These are the activations of a small neural network, seen along a few directions. Each row is one input.
In each table, some parts of the input vary, and every possible input appears once, in random order.
Descriptions start from the smaller parts, as in this example, which fits no table here: one of 5 places around a ring, together with either a single point or one of 11 places around a ring or (one of 3 separate values, together with one of 6 places along a line).
Shared parts are said once, and a part with two or three values counts as separate values.

Table:
r1: [ 45  67 -45   6 -74  58 -21  70 -23 -17   4  -5]
r2: [-28 -38  33  17  14 -64 -17 -54  19 -75  47  13]
r3: [-89 -23  26 -22  54 -43 -15  11 -45  68 -76 -38]
r4: [-41  49 -25 -17  77  50  40  -1 -30  47   2   5]
r5: [-34  27 -32 -24  67  43  26 -38 -22  42  -7  -9]
r6: [-40  37 -13 -31  26 -29  55 -59 -16  40 -45   2]
r7: [  76   32  -26   12 -107   -1   18   23   13   -6  -26  -17]
r8: [  6 -61  31  29  44   1 -12 -35  61 -39  66  20]
r9: [-22 -23  23  42  63  17 -24  11  -5 -57  72  29]
r10: [  7 -52  12  36  60  12 -22  -1  25 -30  80  40]
r11: [  69   31  -29   -4 -103   52   13   19   18    7  -14   18]
r12: [ 11 -48  35  23  40 -50 -23 -43  52 -58  41  11]
r13: [-31  21 -14 -14  37   0  49 -61  16  44 -33 -25]
r14: [  19   -8   31  -27 -107  -30  -31  100  -40   29  -53  -23]
r15: [-10   5 -22 -34  65  36  48 -43  -1  34 -33  13]
r16: [  54   54  -13  -10 -115  -20   -1   14   14   -6  -49  -13]
r17: [-67 -97  72  17  23 -73 -65  24 -34 -20  32 -18]
r18: [ 75  28 -45   2 -65  43 -17  63  -4  -2  -6  -2]
Q: What is each input in this table made of?
A: one of 3 separate values, together with either a single point or one of 5 places along a line
Q: A walk changes only the place on the line of 5. It starts at r6 and steps to r13. List the rest of the walk in order.
A: r15, r5, r4

Table:
r19: [-18 -53  36  14  79   2 -19 -64  33 -15  16   3]
r20: [-63  -3  35  10  85 -10 -26 -19  18 -30  21  -4]
r21: [  8  -5  -5   3 -72 -18  -9  43 -12  22  -6 -21]
r22: [ 34  43 -30  -9 -22  13  12   2  -4   8 -18 -13]
r23: [ 41  12 -17   9 -66   8 -15  27  18 -24   9  16]
r24: [ 25   4 -14  16 -63  -9 -13  38 -23  -1  -8  -5]
r25: [-56 -42  25   9  62 -48  21 -42  -4  -2  -3  17]
r26: [ 10  24 -20 -34 -36   4  19  13 -11  29 -39 -33]
r27: [ 31  36 -41  -8 -31  32  15   1  12  -4  -7   4]
r28: [-27 -42  29 -12  90   7 -14   5  -3  12  23  32]
r29: [ 40  18  -6  14 -52   3 -17  31  -7   1  -6   4]
r30: [ 16  44 -22  -2 -28  25  23   7 -13  30 -42 -18]
r31: [-42 -37  29 -10  55  -9  24 -42  -3 -25  60  20]
Q: What is each input in this table made of?
A: either one of 5 separate values or (one of 2 separate values, together with one of 4 places along a line)
Q: A walk changes only the place on the line of 4. It starts at r26 and steps to r30. List the rest of the walk in order.
A: r22, r27

Table:
r32: [ -2 -29 -10  55  32  -3 -96 -10  35 -24  78  38]
r33: [  0  23  14  -1 -50 -50  -6  10 -11   1 -53 -10]
r34: [-30  57  -5 -11   5   5  74 -43  -7  23 -19  10]
r35: [ 70 -21  17  23  13  21 -24 -13  46 -66  10  20]
r36: [-15 -47  44  16  38 -13 -51   8 -22 -16 -19 -13]
r37: [-68   1  37  -2  86  -5  12 -49 -11  21  32   9]
r38: [  0 -45  18 -15 -27 -34 -25 -24 -20  16 -30  17]
r39: [  1  20 -35  31 -60 -15 -13  -1  48 -12  58   5]
r40: [-33   4  29 -37  39   9  45 -71   3  -4  -2 -23]
r41: [ 40 -13 -21   2 -44  28   7  73 -45  43 -66 -25]
r42: [ 41  -3 -25 -10 -53  42  33  93  10 -32  17 -10]
r43: [ -4  54 -63 -50  21  15  46  29 -26  50  -7 -19]
Q: What is each input in this table made of?
A: one of 3 separate values, together with one of 4 places along a line
Q: The inputs of r41 and r36 match in every part but the place on the line of 4. If r43 is changed in the same way as r41 into r36, which row does it become?
A: r37
Q: Which other rows does r40 become when the choice among 3 separate values takes its other values? List them by row number.
A: r35, r38

Table:
r44: [ -4  20   0  -2  20 -19  17 -11  24  19 -16 -10]
r45: [  6 -25  41 -12   4 -22 -27   3  -1  -4  16   1]
r46: [-35   9  10 -26   3  -8   7 -21 -15  18 -15 -16]
r47: [  7  -3  15  12  -4 -39   7  -6  33 -26  27  10]
r48: [ 12 -10  11   7   8   8  -4 -10  -4 -25  34  31]
r49: [ 13  13 -13  -6  41  42   2 -15   5  13 -13   8]
r50: [ -6  26 -10 -19  23  20  20 -16  -2  15   2   7]
r51: [ 17  -9  -3  25  20  28 -22  -6  18 -39  23  12]
r52: [-38 -27  10  11 -12 -26 -20  10 -18 -31  10 -15]
r53: [-39  -5  -2  -9  11 -16  10  17 -23  26 -26  -2]
r54: [  68   12  -57   19 -113   32    9   54  -17   33  -41  -26]
Q: What is each input in this table made of?
A: either a single point or (one of 2 separate values, together with one of 5 places along a line)

Table:
r55: [-52  -2  -3 -16  43 -21  31 -37  -2  13  18   6]
r56: [-18  -7   8   6   0 -27 -21  30 -14 -12 -27   1]
r57: [ 23  58 -51  -4 -49  20  37   6  18   6 -12 -25]
r58: [-44 -12   3   4  49   8 -13 -32 -29  21   2  -7]
r59: [-30   0   6   1  96  12 -13 -32  16   7  26   7]
r60: [ 24  32 -24 -13 -33  17   0  16 -41  38 -21 -30]
r61: [  6  40 -41 -22 -55   0  27  -3 -14  18 -22  -5]
r62: [-27 -54  36   4  18  -5 -11 -29   4 -13  23   0]
r63: [  6 -26  21  13 -19 -33 -12  -5   2  -2 -17 -13]
r64: [ 21  13 -30 -20 -43  18  16  13   0  38 -32 -12]
r65: [-32  30  13 -16   1 -31  33 -11   1  18 -28 -21]
r66: [ 23  14 -13 -11 -62  -5 -11  35 -15  -5  -4  -6]
r67: [ 49  31 -46   8 -40  38  27  16  17  18 -30  -8]
r68: [ -4  -4  14   7 -12 -42 -17  16 -13 -15 -20   2]
r69: [-15 -23   6  -1  90  15  12 -41  27  12  16  34]
r70: [-35 -32  11 -14  44  11  10 -30  -7  17 -13  25]
r71: [ 34   5  -5 -18 -65  -2 -12  31  -3   3  -7   5]
r72: [-34   8   5   0  79  -4  24 -69  13 -19  33  14]
r73: [ -9 -37  33  24  59   0 -13 -43  12 -40  35  25]
r74: [ 56  16  -4  11 -69  27   6  20  17 -12  -8 -12]
r75: [ -6 -19  17  10 -19 -36 -18   3   6 -14 -27  -1]
r76: [ 34 -10  -6 -10 -68   3  -5  20  -7  14  -8 -15]
r77: [-15 -25  30  15  67  -3 -15 -31   8 -44  43  16]
r78: [ 45  33 -32   3 -47  30   1  68   0  -4   4   7]
r79: [  1  -6  -2 -12  15 -23  14   3   2  32 -44  -4]
r80: [-24 -39  32  10  16 -19 -11 -20 -12  -4  26  21]
r81: [ 27  56 -25  -4 -37  52  10  25   4  10 -25 -28]
r82: [-33 -31  15  -4  42  -7 -16  14 -18  -4  30  17]
r83: [-32 -28  30  14  28 -32  -1  -7 -16 -14  38  11]
r84: [-21  20  10  -2  14 -10  -8   6 -14  32 -35 -34]
r85: [ 50  37 -16   5 -59  13   7  51  11 -24   5   4]
r86: [ 43  18 -22  13 -71  17  -2  29  35 -17   4 -16]
r87: [-28 -19  20   6  77  10 -25  -5  20 -22  43  37]
r88: [ 24  11 -13  -1 -48   7  -5  48 -42   0  -9   0]
r89: [ -6 -46  25  14  56   3 -27 -54  30 -32  41   3]
Q: What is each input in this table made of?
A: one of 5 places along a line, together with either one of 3 separate values or one of 4 places along a line
Q: A walk changes only the place on the line of 5. It starts at r57 and steps to r61. List the rest of the walk in order.
A: r65, r55, r72
Q: Which other rows does r77 become when the place on the line of 5 takes its other values? List them by row number.
A: r66, r68, r83, r85
